Each row below holds a small network's activations on one input, seen along a few directions.
Each table varies a few parts of the input and shows all the possible inputs, shuffled.
Descriptions start from the smaller parts, as in this example, which fits no table here: one of 3 separate values, together with either a single point or one of 9 places along a line or (one of 5 places around a ring, together with one of 6 places along a line).
Shared parts are said once, and a part with two or three values counts as separate values.
In the rows, 128 means zero.

Other details of the inputs vary at random and push rows far along two fixed directions, the same in every table; ignore that.

A family of inputs:
x1: [159 150 119 131  77 126  65 175 180  88 174 168 123 131]
x2: [148 170 121 131 106 130 127 122 135 115 149 115 112 109]
x3: [128 146 146 111  94 137  46 215 171  67 142 203 152 105]
x4: [121 158  91 148 149  95 165 111 113 144 155  96  99  60]
x5: [116  60 161  97 160 151 116 144 128 160  91 170 182 180]
x6: [154 137 141 118 102 146  89 172 156  92 127 160 147 162]
x7: [111 173  70 166 152  90 187 107 102 130 162  61  83  35]
x8: [151 165 118 150 102 123 121 124 132 120 145 118 110 113]
x9: [100  85 144 128 180 121 189  57  77 202  81  91 142 133]
x10: [141  77 195  82 128 173  85 141 141 143  81 193 191 234]
x11: [118 109 153 114 144 147 156  84 102 150  88 108 132 168]
x12: [142 120 139 115  95 137  78 160 166 104 147 166 135 162]
x13: [121  89 155 134 135 144 139  98 103 149  74 129 145 194]
x14: [150 149 123 109  95 138  82 176 177  76 168 157 121 130]
x15: [130 158  79 141 126 110 130 170 147  98 172 113 109  58]
x16: [147 145 113 115  88 132  76 186 180  65 169 159 118 132]
x17: [106  80 142 117 173 129 164  95  96 176  83 115 152 147]
x18: [135 115 118 109 128 136  80 204 165  96 156 178 158 128]
x19: [ 94 191 108 170 125  97 173  90  88 129 135  70  77  16]
x20: [176 171 121 119  73 138  55 213 190  59 174 177 136 129]
x21: [129  99 159 105 118 144 107 119 142 137 120 154 141 178]
x22: [159 157 116 105  82 139  57 211 199  48 183 175 125 128]
x23: [ 95 151 139 145 129 118 140 120 100 127 110 116 115  72]
x24: [128 144 106 143 106 120 127 132 137 100 145 109  98 120]
x25: [160 164 118 115  90 141  80 190 171  67 159 157 130 130]
x26: [126 157  83 146 144  96 162 125 113 123 155  90  95  57]
x27: [ 95  92 145 133 157 133 194  40  75 176  75  75 110 161]
x28: [130 157  90 142 129 108 139 138 136 129 172 108 109  56]
x29: [142 121 122 105 130 125  79 199 169 102 154 187 155 130]
x30: [135 187  85 181 104  98 169  82 106 127 156  62  69  64]
x31: [118 142  96 138 147 110 140 149 129 114 152 115 121  86]
x32: [124 178  85 169 108  98 171  79 112 127 164  57  60  63]
x33: [149 128 136 103  89 140  65 178 183  86 162 179 136 155]
x34: [124  46 175  80 163 151  92 162 135 145  80 200 199 214]
x35: [110  83 154 136 141 138 156  73  94 168  73 113 133 188]
x36: [142 153 110 154 101 121 124 130 131 107 140 115 107 119]
x37: [111  90 140 118 166 125 156  99 105 172  97 119 150 137]
x38: [142 166  89 132 117 108  93 192 168  88 196 150 124  70]
x39: [135 164 113 140 120 127 157 105 113 119 129  88 101 107]
x40: [119  48 175  83 167 152  94 164 137 149  80 204 199 216]
x41: [131  52 182  79 158 148  86 150 138 162  93 206 201 207]
x42: [113  61 166 100 173 136 137 109 103 179  80 155 174 181]
x43: [ 97  93 141 133 183 121 182  70  80 193  95 102 141 133]
x44: [121  49 181  84 157 160  87 153 139 165  99 204 205 205]
x45: [115 167  67 160 147  90 189 108 104 125 152  53  82  33]
x46: [142 109 156 125 119 148 108 133 128 132  97 151 151 185]
x47: [ 98  63 181 107 173 160 183  49  70 187  34 103 151 217]
x48: [136 170 108 135 108 119 140 111 138 111 167  96  87  88]
x49: [133 162 117 133 119 125 153  92 119 129 142  91  97 104]
x50: [132 184  84 182 106  99 171  87 105 123 152  59  68  66]
x51: [ 96  91 144 142 153 130 190  42  74 179  73  74 110 164]
x52: [118 112 161 138 150 137 185  44  73 188  69  87 131 163]
x53: [ 90  64 156 122 189 137 182  71  72 203  73 111 158 160]
x54: [ 96  71 149 119 180 139 166  95  86 183  83 121 158 158]
x55: [128 155  87 142 131 109 142 144 135 123 169 106 107  57]
x56: [119 156  89 149 150  96 168 115 111 139 152  92  99  62]
x57: [174 158 136 113  77 142  52 203 188  74 165 187 148 145]
x58: [159 163 123 108  88 139  76 179 179  77 172 161 126 126]
x59: [ 98 194 109 169 122  97 170  88  90 133 140  73  76  12]
x60: [140  69 186 102 127 168  83 149 136 136  68 190 188 242]
x61: [161 150 108 128  71 129  48 212 194  54 176 179 126 136]
x62: [103  90 150 147 148 130 181  43  76 186  71  87 120 170]
x63: [139 161 114 159 113 120 148 102 113 130 129  93 101 110]
x64: [133 169 105 136 110 120 142 115 137 106 163  95  87  89]
Each input here is: one of 4 places along a line, together with either a single point or one of 6 places around a ring or one of 9 places around a ring.
Changing only the place on the line of 4 turns x34 into x42. The same change can be made to x15. Which row results?
Answer: x55
A walk changes only the place on the ring of 6. It starts at x44 and steps to x43. List the rest of the walk in order.
Answer: x4, x41, x9, x28
A walk changes only the place on the line of 4. It starts at x60 and steps to x46. List the rest of the walk in order.
Answer: x63, x8
Change only the place on the line of 4 in x38. List by row number the other rows that result.
Answer: x7, x31, x43

A family of inputs:
x65: [120  64 196 102 148 179  89 183 130 130  51 191 225 217]
x66: [159  61 181  73 158 163  86 147 133 172 104 206 208 236]
x67: [125  95 126 130 148 140 130 161 118 120  97 126 171 166]
x68: [123  81 124 112 142 129 124 108 149 167 163 141 132 183]
x69: [113 155 152 138  98 116  85 128 145 130 167 166 120  87]
x70: [118 161 173 167  83 144 152  18  71 130  41  76  76 183]
x71: [126 155 144 118 108 147 100 136 159 130 176 145 129  97]
x72: [146 141 190 122  70 188 123  77 119 114  58 123 123 238]
x73: [128 183 106 177  97  99  89 200 143  61 143 147 122  52]
x74: [149  89 101 127 135 124  85 215 179  88 132 171 166 184]
x75: [139 160 103 118 141 100 168  79 125 143 173  73  94  71]
x76: [120 130 171  96 147 130 153  79 119 176 111 118 135 117]
x77: [ 48  91 173 146 172 129 183  48  52 171  52 103 123 126]
x78: [134 116  86  98 148 103 126 165 164  84 156 130 115 129]
x79: [145 123  67 160 126 101 169  88 132 158 177  77  84  89]
x80: [ 70  62 112 133 198 127 207  56  78 180  88  71 109 175]
x81: [ 80 160 129 139 149  88 171  90  83 123  94  92  90  56]
x82: [132 151  69 139 104 126 129 176 145  78 168  98  99  63]
x83: [155 122  86 135 160 101 159 101 120 166 155 117 116 139]
x84: [141  82 150 124 140 143 128 113 119 177 108 136 189 190]
x85: [149 162 127 144 103 134 105 150 152 131 149 144 157 100]
x86: [148 132  91 114 143  87 153  99 152 142 180 100  95 110]
x87: [167 139 127 152  72 133 159  80 130  97 122  73  69 222]
x88: [105 139  96 117 169 107 194  92  98 117 123  57  94  81]
x89: [155 167 124 108 121 146  75 236 163  58 149 188 154 104]
x90: [123 168 151 121 116  91 108 109 127 142 146 135 107  71]
x91: [100  92 167 133 145 150 192  38  69 226  72  84 136 128]
x92: [170 141  70 156 114  99 107 160 171 125 192 123 125 121]
x93: [138 113 178 135 100 129  56 161 146 144 112 208 189 157]
x94: [ 76  91 127 121 171 143 191  78  79 151 102  76 121 143]
x95: [167 206 105 130 103 121 102 173 155 109 189 152 121  61]
x96: [ 98  70 187 110 115 152  69 176 128 127  65 207 177 170]
x97: [141 175 120 151  63 105  74 162 157 111 182 156 105  43]
x98: [139  85 163  83 120 161  68 154 176 136 166 191 172 187]
x99: [160  75 154  92 107 163  65 164 170 142 145 185 177 177]
x100: [145 180  61 143 143 110 152 169 120  76 166  98  99  64]
x101: [ 83 103 163 146 185 117 184  75  39 171  31 124 141 132]
x102: [150 125  72 126 157 108 131 180 146  93 147 145 123 138]
x103: [131 205 105 173 122  78 151  99  90 145 156 101  81  26]
x104: [132 103  73 132 126 122 122 174 158 102 150 126 108 126]
x105: [ 88 107 164 103 144 166 118 146 124 121 107 142 148 143]
x106: [168 181 120 154  64 152 138  80 131  79 124  64  62 171]
x107: [116 155 132  93 133 133 117 167 148  83 129 138 131  89]
x108: [110 141 114 140 123 146 145 144 122 107 114 105 115  69]
Describe the family of inputs behind these rows.
Answer: one of 4 places along a line, together with either a single point or (one of 2 separate values, together with one of 5 places around a ring)
Changing only the place on the line of 4 turns x84 into x85. The same change can be made to x94. Which row results?
Answer: x105
Changing only the place on the line of 4 turns x76 into x86. The same change can be made to x72. Which row results?
Answer: x87
List by row number the other rows that have the place on the line of 4 in common with x97.
Answer: x69, x70, x73, x77, x81, x90, x93, x96, x101, x103
A walk changes only the place on the line of 4. It starts at x83 and steps to x66. List the rest of the walk in order.
Answer: x95, x103
A walk changes only the place on the line of 4. It starts at x96 and steps to x108. List the rest of the walk in order.
Answer: x82, x104
Change only the choice among 2 separate values in x67. List by row number the other rows that result.
Answer: x84

A family of inputs:
x109: [146 128 136 125 109 144 113 131 136 115 126 138 122 163]
x110: [124 168  81 154 125  99 164 101 124 126 173  73  77  59]
x111: [121 109 180 126 135 134 103 123 109 153  83 176 167 167]
x112: [135 185  91 166 103 109 163  99 118 105 152  60  73  81]
x113: [117 157  94 149 147 108 173 115 101 129 132  79 101  70]
x114: [129  83 177 108 130 160 116 108 128 149  74 153 163 225]
x115: [125  81 160  96 147 144 116 121 135 154 111 157 160 182]
x116: [129 159 110 123 115 120 109 161 152  91 166 133 111  85]
x117: [100 128 173 135 142 147 162  70  77 180  78 108 142 116]
x118: [133 163 106 122 119 119 115 164 150  90 164 132 115  83]
x119: [103  74 145 133 166 130 173  67  86 191  82 104 139 167]
x120: [142 108 150  87 126 148  68 199 168  99 130 201 176 163]
x121: [121 136 110 133 151 115 176  87 105 152 134  85 108 103]
x122: [148 147 120 129  98 134 109 134 142 100 141 127 113 139]
x123: [125 154 105 137 107 116 108 162 149  93 166 134 108  86]
x124: [137  94 135 120 145 133 120 139 133 145 118 149 159 161]
x125: [154 171 105 140  89 128 112 151 157  88 163 125  99 117]
x126: [122 133 116 134 119 123 110 157 140 107 142 139 124 108]
x127: [114  95 159 132 142 142 174  54  81 167  69  89 130 185]
x128: [112 167 123 155 113 104 156  90 102 133 119  89  87  60]
x129: [109 108 123 140 148 118 171  76  98 169 118  93 114 129]
x130: [127 134 112 136 123 122 112 162 139 107 140 139 130 107]
x131: [147 120 131 110 115 139  63 212 174  86 146 193 165 140]
x132: [153 157  91 130 120 112 115 168 154 106 174 128 120  92]
x133: [125  83 172  85 122 155  61 180 166 111 118 208 177 189]
x134: [148 139 109 117 130 122 118 153 149 118 157 138 132 115]
x135: [108  75 142 135 170 129 175  71  84 192  79 104 145 166]
Describe the family of inputs behind these rows.
Answer: either one of 3 separate values or one of 6 places around a ring or (one of 2 separate values, together with one of 9 places around a ring)
Which of the alternatives is x128?
Answer: one of 3 separate values
Change only the choice among 2 separate values in x120. List by row number the other rows that result.
Answer: x134
